Here are a small network's activations along a few directions, averaged over the inputs that share one value of a field.
Related values have similar rows: they may be neighbours, one step apart, or belong to one group.
In the rows, 500 means zero.
Strong random noise was added to every row along 12 fixed directions; ignore it. To show where, here is one row again and again, with new noise each time:
[144 562 454 648 450 546 649 570 577 385 409 514 590 477 330 664 310 398
 439 605 596 513 619 592]
[392 129 299 456 509 885 682 401 460 290 588 760 370 237 409 842 937 334
 757 383 563 283 408 396]
[378 412 357 655 442 364 368 347 483 350 455 290 485 513 504 419 482 490
 368 369 578 337 377 476]
[593 524 438 310 512 487 660 577 264 643 536 755 405 478 615 406 587 496
 571 612 585 571 477 606]
[405 573 148 480 217 391 431 480 328 663 454 864 673 502 247 433 467 301
 462 557 500 583 410 576]
[508 387 636 370 584 828 676 363 588 233 655 324 492 330 552 435 291 313
 394 479 882 659 479 171]
[346 558 345 394 262 428 491 522 327 502 459 658 575 472 306 476 586 335
 465 539 567 544 415 498]
[352 435 247 194 158 294 569 353 174 195 534 688 535 548 391 307 610 177
 638 541 765 548 216 230]
[457 440 178 611 265 542 223 377 483 407 541 586 572 613 532 586 366 231
 737 319 201 721 404 491]
[306 574 449 546 557 771 557 358 517 308 436 506 541 319 447 480 214 302
 382 585 880 608 561 505]
[524 650 667 304 541 326 626 861 441 814 491 500 632 628 293 593 614 678
 385 633 345 693 638 432]
[460 754 720 652 188 513 156 753 424 306 476 392 425 452 670 370 437 276
 539 481 331 460 701 754]
[771 560 481 381 486 287 585 453 890 656 733 744 623 463 402 361 535 633
 422 501 444 259 490 232]
[228 192 343 618 436 782 688 541 530 409 577 422 536 584 435 934 404 305
 682 359 275 801 472 428]


Values of L:
l6: [367 687 746 323 466 266 615 441 625 496 455 344 461 651 621 487 398 681
 597 592 492 567 415 566]
l8: [518 774 682 443 153 187 405 845 439 712 445 753 653 554 330 354 613 559
 459 641 361 277 692 639]
l1: [524 154 526 645 433 284 724 608 406 484 553 387 589 684 367 400 552 504
 411 550 473 338 398 374]
l2: [378 610 595 581 458 547 402 441 639 199 462 446 566 252 348 414 484 371
 351 525 783 199 609 382]
l9: [628 302 749 331 544 496 923 750 429 672 599 675 693 510 172 433 564 583
 383 770 748 481 547 254]
l5: [525 668 576 471 469 755 581 589 298 766 427 527 363 391 642 434 382 431
 333 548 530 814 513 845]
l7: [525 629 684 467 456 724 465 575 502 636 476 388 489 356 330 531 550 418
 293 479 462 680 505 519]
l4: [329 397 546 465 292 724 900 670 282 706 505 694 460 488 340 694 542 315
 450 647 451 716 434 742]
l3: [493 420 500 385 369 554 403 486 267 481 452 485 456 597 635 518 496 419
 706 486 508 707 438 562]
L is arranged as a ring.
List every value one step from l6, in the order listed.
> l9, l3
List every value one step from l2, in the order listed.
> l8, l5

Values of V:
v3: [829 407 420 553 879 561 332 463 288 668 440 553 286 419 700 464 837 718
 543 458 415 298 514 686]
v1: [643 264 550 523 731 579 800 436 580 374 620 635 414 544 765 538 411 597
 788 568 594 356 566 406]
v4: [680 456 352 423 540 525 215 425 556 577 522 517 588 481 424 536 634 539
 512 327 403 513 489 288]
v10: [585 272 297 831 396 664 369 541 547 464 622 585 574 425 485 530 369 326
 497 337 397 398 593 467]
v2: [388 544 329 703 667 391 348 389 461 451 342 275 468 592 581 512 346 589
 414 429 474 558 508 605]
v8: [311 514 471 619 327 419 350 472 344 362 370 333 623 641 400 474 273 336
 513 533 543 677 434 484]
v9: [497 255 390 789 461 440 565 651 302 318 481 799 588 478 449 394 465 394
 620 685 707 121 661 589]
v7: [623 488 408 585 567 414 399 432 295 648 389 594 274 448 676 379 821 643
 487 475 452 239 382 847]
v6: [457 540 576 504 660 286 834 723 647 566 532 580 508 645 469 606 495 673
 564 654 351 442 630 495]
v11: [378 611 269 289 439 285 391 255 440 523 404 507 562 598 470 422 499 532
 524 466 595 638 297 454]
v5: [171 574 488 433 487 276 578 291 563 407 357 217 446 688 447 586 455 622
 459 479 501 593 277 534]
V is arranged as a ring.
A walk along V starts at v2 and steps to its neighbour v6. Put v1, v10, v7, v5 in the order it reaches them.
> v7, v5, v1, v10
List every value one step from v11, in the order listed.
> v4, v9
